A small network was trained on invented records. Each row is its activation on one of them, seen along a few directions.
Each row is followed by the record's values for the fields GENUD, DAMAD, VUB, ROP.
A field that a record lacks is written missing.
The largest differences between rows may come from other fields.
Strong random noise was added to every row along 2 fixed directions; ignore it. To show where, here is one row again and again, with new noise each time:
[-191  -75  300  -49 -156 -104  151  -21  118  -97  -16   42   25 -298
  182  -35 -139 -109  133  139]
[-258 -185  331 -210  -30 -282 -520  282  362 -127  -44  -82 -157   21
  280 -159 -376   23 -287   33]
[-166  -94  321  -43 -171  -79  155   18  173 -124  -48   17   44 -307
  157   21 -153 -133  114  124]
[ -89 -179  402  -46 -203  -18   58  209  412 -222 -168  -96   83 -287
   85  202 -240 -198  -22   50]

[ -56 -220   32   14   29   83  299  -66 -173  -70  -35  314  252  -65
  116   47  -34  101   11  -59]	GENUD: fof / DAMAD: missing / VUB: kige / ROP: fim
[-378 -197  242  -93  -11 -104  165  -54 -178  -75   43  409   20 -148
  398 -176  -77  192  131  -43]	GENUD: sut / DAMAD: missing / VUB: kisur / ROP: fazen
[-148   32 -269 -116  296 -415 -460 -302 -273  243  293   87 -106  252
  123 -549  -98  126 -174  197]	GENUD: koz / DAMAD: vak / VUB: laz / ROP: fim
[ 321   56   -1  209 -214  287  480  -40  185  -98 -128 -176  283 -286
 -369  480  163 -358  191   50]	GENUD: koz / DAMAD: ruter / VUB: laz / ROP: fim
[  22   -6  108   78 -159  369   98  387  140 -147 -192   -3 -103   93
  -68  437  199   71   10 -357]	GENUD: relu / DAMAD: missing / VUB: kisur / ROP: fazen
[ 116   85  -80   29  -11  225 -119  286  142  -24  -97 -163 -111  215
 -169  284  158   39  -98 -217]	GENUD: relu / DAMAD: missing / VUB: kige / ROP: fazen
[ 170   76   69  102 -127  -38  482 -319   96   -8  -25 -163  244 -442
 -185   67  -41 -382  271  332]	GENUD: koz / DAMAD: fota / VUB: laz / ROP: fim
[ 371  -36  256  175 -263  231  764  -96  278 -240 -279 -140  454 -551
 -214  374 -136 -419  279  179]	GENUD: tib / DAMAD: missing / VUB: zomiv / ROP: fazen
[ 119  259 -134   71  -78  -52  163 -261 -157  113  127  -82  -24 -115
  -92 -122  168  -97  258  180]	GENUD: koz / DAMAD: ruter / VUB: laz / ROP: fazen
[-220  193 -161  -87   58 -181 -253 -151 -389  196  226  137 -325  191
  206 -448  124  270   36   26]	GENUD: relu / DAMAD: missing / VUB: sesor / ROP: fim
[-103  252 -142  -85   54  -70 -285   18 -197  155  152  -24 -322  248
  111 -302  142  251   39  -64]	GENUD: relu / DAMAD: missing / VUB: kige / ROP: fazen
[  60 -178 -190   70  224  -27  -21 -126  -55   51   63   81  240  120
 -149   99  -15  -72 -141    8]	GENUD: koz / DAMAD: vak / VUB: zomiv / ROP: fim
[  -3  -63  215   58 -234  311   42  439  263 -212 -180  -23  -89   26
  -16  458  128   42   19 -341]	GENUD: koz / DAMAD: ruter / VUB: kisur / ROP: fazen
[-131   31  301 -251 -125 -333 -734  326  356 -109  -36 -211 -363   97
  321 -426 -401  168 -268  -13]	GENUD: koz / DAMAD: butu / VUB: sesor / ROP: fazen
[  25   45 -306   16  122  154 -295  173  -94  107   17  -52 -161  390
 -199  173  210  107 -261 -189]	GENUD: relu / DAMAD: missing / VUB: sesor / ROP: fim
[ -45  266 -267   89   57  134  243 -213 -468  204  171  147 -143  110
  -26  -96  395  156  289  -43]	GENUD: relu / DAMAD: missing / VUB: kige / ROP: fazen
[-163   52   31  -16  -51   38  -74   86  -68   20   85   63 -176   51
  125  -51   92  112   74 -100]	GENUD: koz / DAMAD: dube / VUB: kige / ROP: fim
[ 195  110 -135 -181  130 -220 -871  319  390   57  -57 -496 -271  409
 -147 -133 -235    5 -531   21]	GENUD: relu / DAMAD: missing / VUB: laz / ROP: fazen
[ 167 -285  350    3 -158   96 -108  397  745 -296 -343 -337  187 -191
 -198  489 -339 -350 -272  -50]	GENUD: koz / DAMAD: fota / VUB: sesor / ROP: fim
[  94 -300   54   62   88  191 -127  327  285 -172 -179  -14  156  182
 -139  450  -42  -36 -268 -281]	GENUD: koz / DAMAD: vak / VUB: kige / ROP: fazen
[  -6   73   75 -101  -16 -363   90 -359 -166   71  119   68   39 -243
  241 -588 -260   43  131  352]	GENUD: fof / DAMAD: missing / VUB: laz / ROP: fazen
[-115  -61  -79 -101  284 -435  -62 -504 -249  165  216  159  143  -53
  182 -588 -261   25   15  330]	GENUD: koz / DAMAD: gope / VUB: zomiv / ROP: fazen
[ 157 -312   46    0  148 -138  -19  -84  328  -76 -122 -116  376 -136
 -186  124 -353 -301 -266  180]	GENUD: koz / DAMAD: gope / VUB: laz / ROP: fim
[ 206  124  -99  -19  -19  -15 -225   91  201   24  -43 -328  -58   72
 -211   60  -31 -128 -158   79]	GENUD: relu / DAMAD: missing / VUB: laz / ROP: fim
[-133  194  -57  120  -74   67  515 -380 -525  127  229  324  -28 -162
  164 -190  333  142  525   18]	GENUD: koz / DAMAD: ruter / VUB: kige / ROP: fazen
[  -8  -49   15   46  -75  128 -105  193   86  -63  -48    5  -48   86
  -50  208   87   15  -72 -159]	GENUD: koz / DAMAD: ruter / VUB: sesor / ROP: fim
[ 241  210 -187    4    2  -42 -141  -50   98  100    7 -332  -54   37
 -265  -14   30 -146  -58  152]	GENUD: relu / DAMAD: missing / VUB: laz / ROP: fim
[-160   49  284 -131  -86 -235 -245   75  181  -78   30  -59 -147  -99
  305 -318 -268   46   18   97]	GENUD: sut / DAMAD: missing / VUB: zomiv / ROP: fazen
[ -96 -158  -42  236  -48  364  751 -184 -351  -23   13  434  266 -179
  -63  398  363   -6  350 -184]	GENUD: koz / DAMAD: vak / VUB: kisur / ROP: fim
[ 151  -77 -190  102  107  144  -87   99   44    4  -22  -52  107  206
 -234  322  129  -60 -164 -123]	GENUD: koz / DAMAD: ruter / VUB: zomiv / ROP: fim
[  53   67 -223  -77  196 -114 -521  110    7  116   67 -155 -169  379
  -65 -123  -13  108 -313  -35]	GENUD: relu / DAMAD: missing / VUB: zomiv / ROP: fim
[ 381  226 -181   81  -51  100   62  -36  175   52  -98 -401   43  -23
 -403  196   87 -238    4  124]	GENUD: relu / DAMAD: missing / VUB: laz / ROP: fazen
[-178   39 -203 -184  222 -312 -586  -41 -254  187  190   75 -290  367
  208 -503 -138  262 -311   51]	GENUD: tib / DAMAD: missing / VUB: sesor / ROP: fim
[-156   43 -346  110  133  317  206  -33 -528  168  121  346  -99  309
  -63  184  475  267   53 -288]	GENUD: relu / DAMAD: missing / VUB: kisur / ROP: fim
[-498  -53  151 -242   90 -295 -632  201 -113   34  200  227 -398  295
  542 -467 -142  400 -185 -120]	GENUD: sut / DAMAD: missing / VUB: kige / ROP: fim
[ 102 -439 -111  -45  363 -190 -313  -20  199  -14  -65   32  383  187
 -123   37 -379  -85 -505   41]	GENUD: fof / DAMAD: missing / VUB: zomiv / ROP: fim
[ 179   10  285  -33 -146 -201   46  -88  466 -125 -126 -368  137 -370
  -65  -52 -366 -372   49  310]	GENUD: koz / DAMAD: fota / VUB: laz / ROP: fazen
[ 273   27  152   19 -158    5 -203  217  497 -141 -155 -383   37  -75
 -192  182 -178 -236 -122   19]	GENUD: koz / DAMAD: ruter / VUB: laz / ROP: fazen
[-403 -143   76 -209  211 -418 -269 -247 -288   98  207  361 -107   54
  477 -644 -246  302  -30   76]	GENUD: koz / DAMAD: gope / VUB: kisur / ROP: fazen
[-166 -210  -83  -76  284 -201 -146 -159 -175   71  101  236   91  142
  148 -219 -117  126 -136   16]	GENUD: koz / DAMAD: gope / VUB: kige / ROP: fazen
[ 124  465 -356    7   59 -187   17 -435 -356  314  248 -177 -190   23
 -122 -421  216  -17  243  320]	GENUD: relu / DAMAD: missing / VUB: laz / ROP: fazen
[ -89 -327  -40   60  176  127  -12  120  -26  -58  -14  240  178  176
  -17  273   33   70 -174 -236]	GENUD: koz / DAMAD: vak / VUB: kige / ROP: fim
[  18  112  240  -39 -278    3  -60  197  301 -123  -94 -230 -152 -200
   16   42  -80 -120   58   40]	GENUD: koz / DAMAD: dube / VUB: sesor / ROP: fim
[-265   79   -1 -183  110 -438 -487 -176 -178  137  239  105 -283  137
  348 -663 -176  224  -41  133]	GENUD: koz / DAMAD: vak / VUB: sesor / ROP: fazen
[  81 -239  344  -44 -120   20  113  176  307 -254 -225   30  237 -195
  125   75 -341  -38  -83  -51]	GENUD: fof / DAMAD: missing / VUB: kige / ROP: fazen

Which values does each new row have?
[-122  385  101   81 -340  -16  728 -495 -404   96  196  123  -88 -548
  158 -302  256  -82  744  316]	GENUD: koz / DAMAD: dube / VUB: sesor / ROP: fim
[-150  162   47   39 -143   70  304 -138 -231   46  138  134  -98 -162
  141 -104  193   53  370   17]	GENUD: koz / DAMAD: dube / VUB: kige / ROP: fim
[-178   67 -117  -94  121  -31 -502  223 -141   87   70   80 -366  426
  146 -189   93  349 -199 -242]	GENUD: relu / DAMAD: missing / VUB: kisur / ROP: fazen
[-280 -577  304 -107  121    8 -297  415  302 -249 -194  264  141  131
  236  259 -321  125 -453 -308]	GENUD: sut / DAMAD: missing / VUB: kisur / ROP: fim
[  13 -322 -103  199  146  289  379  -36 -138  -50  -41  293  350   40
 -166  457  176  -44    3 -217]	GENUD: koz / DAMAD: vak / VUB: kige / ROP: fim
[ 139  -36 -232  -20  185   42 -324  142   56   66  -26 -136    4  336
 -184  107    0   32 -328  -87]	GENUD: relu / DAMAD: missing / VUB: zomiv / ROP: fim
[ 152    9  -87  -15   83 -160 -243  -49  172   23   14 -207   50   59
 -153  -53 -124 -145 -151  128]	GENUD: koz / DAMAD: vak / VUB: laz / ROP: fazen
[ 237    2 -178   56   66  220 -138  243  200   -7 -137 -246   35  237
 -342  380   89  -86 -253 -127]	GENUD: relu / DAMAD: missing / VUB: zomiv / ROP: fim
[  93  -54 -160   30  125  215 -230  315   79  -18 -101  -55  -37  369
 -156  342  156   97 -264 -289]	GENUD: relu / DAMAD: missing / VUB: kige / ROP: fazen
[-148    4 -219  122   64  329  235   36 -425   86   67  332  -78  234
  -24  250  440  230   79 -302]	GENUD: relu / DAMAD: missing / VUB: kisur / ROP: fim
[  53  149  123   71 -225   67  234  -22    5  -49   -6  -40  -76 -233
   18   25  105  -63  277   48]	GENUD: koz / DAMAD: ruter / VUB: sesor / ROP: fazen
[ 289  332 -281  143  -13  122  363 -295 -180  160   60 -188   72  -94
 -317   63  285 -166  292  175]	GENUD: relu / DAMAD: missing / VUB: zomiv / ROP: fazen
[ 173  430 -303   40    8 -124  127 -393 -302  257  192 -177 -124  -75
 -160 -325  207  -62  282  321]	GENUD: relu / DAMAD: missing / VUB: laz / ROP: fazen
[-199  -56 -356 -172  452 -493 -822 -198 -262  275  309   89 -186  508
  144 -610 -167  237 -422  114]	GENUD: koz / DAMAD: vak / VUB: laz / ROP: fim
[-218  108 -208   61   31  228  245  -72 -510  154  137  340 -162  165
   69    6  399  280  185 -213]	GENUD: relu / DAMAD: missing / VUB: kisur / ROP: fim
[ -98  117 -387 -169  371 -345 -792  -58 -258  282  263  -34 -299  570
   94 -511  -27  304 -374   31]	GENUD: relu / DAMAD: missing / VUB: zomiv / ROP: fim
[ -57 -118 -142  -23  168  172 -415  391   16   -8  -53   49 -140  474
  -33  248  130  228 -353 -357]	GENUD: relu / DAMAD: missing / VUB: kige / ROP: fim
[ 194  -32 -171   60   77  185 -106  201  126  -10  -89 -154   71  217
 -262  363  110  -65 -228 -124]	GENUD: relu / DAMAD: missing / VUB: zomiv / ROP: fim
[  73 -243   65  105  -38  327    8  385  243 -174 -164   21  132  135
 -146  578   94  -23 -176 -343]	GENUD: koz / DAMAD: ruter / VUB: kige / ROP: fim
[ 233   11   98   33 -138  146 -215  341  439 -145 -234 -332  -57   56
 -217  288  -86 -131 -184 -135]	GENUD: relu / DAMAD: missing / VUB: sesor / ROP: fazen
[ 108  234 -559  168  219  133  299 -415 -580  324  237  121   60  179
 -278   21  475   11  194   86]	GENUD: relu / DAMAD: missing / VUB: zomiv / ROP: fim
[ 108  343 -417   30  156  -75   46 -369 -423  300  206  -44  -96  154
 -152 -303  266   74  162  184]	GENUD: relu / DAMAD: missing / VUB: zomiv / ROP: fazen
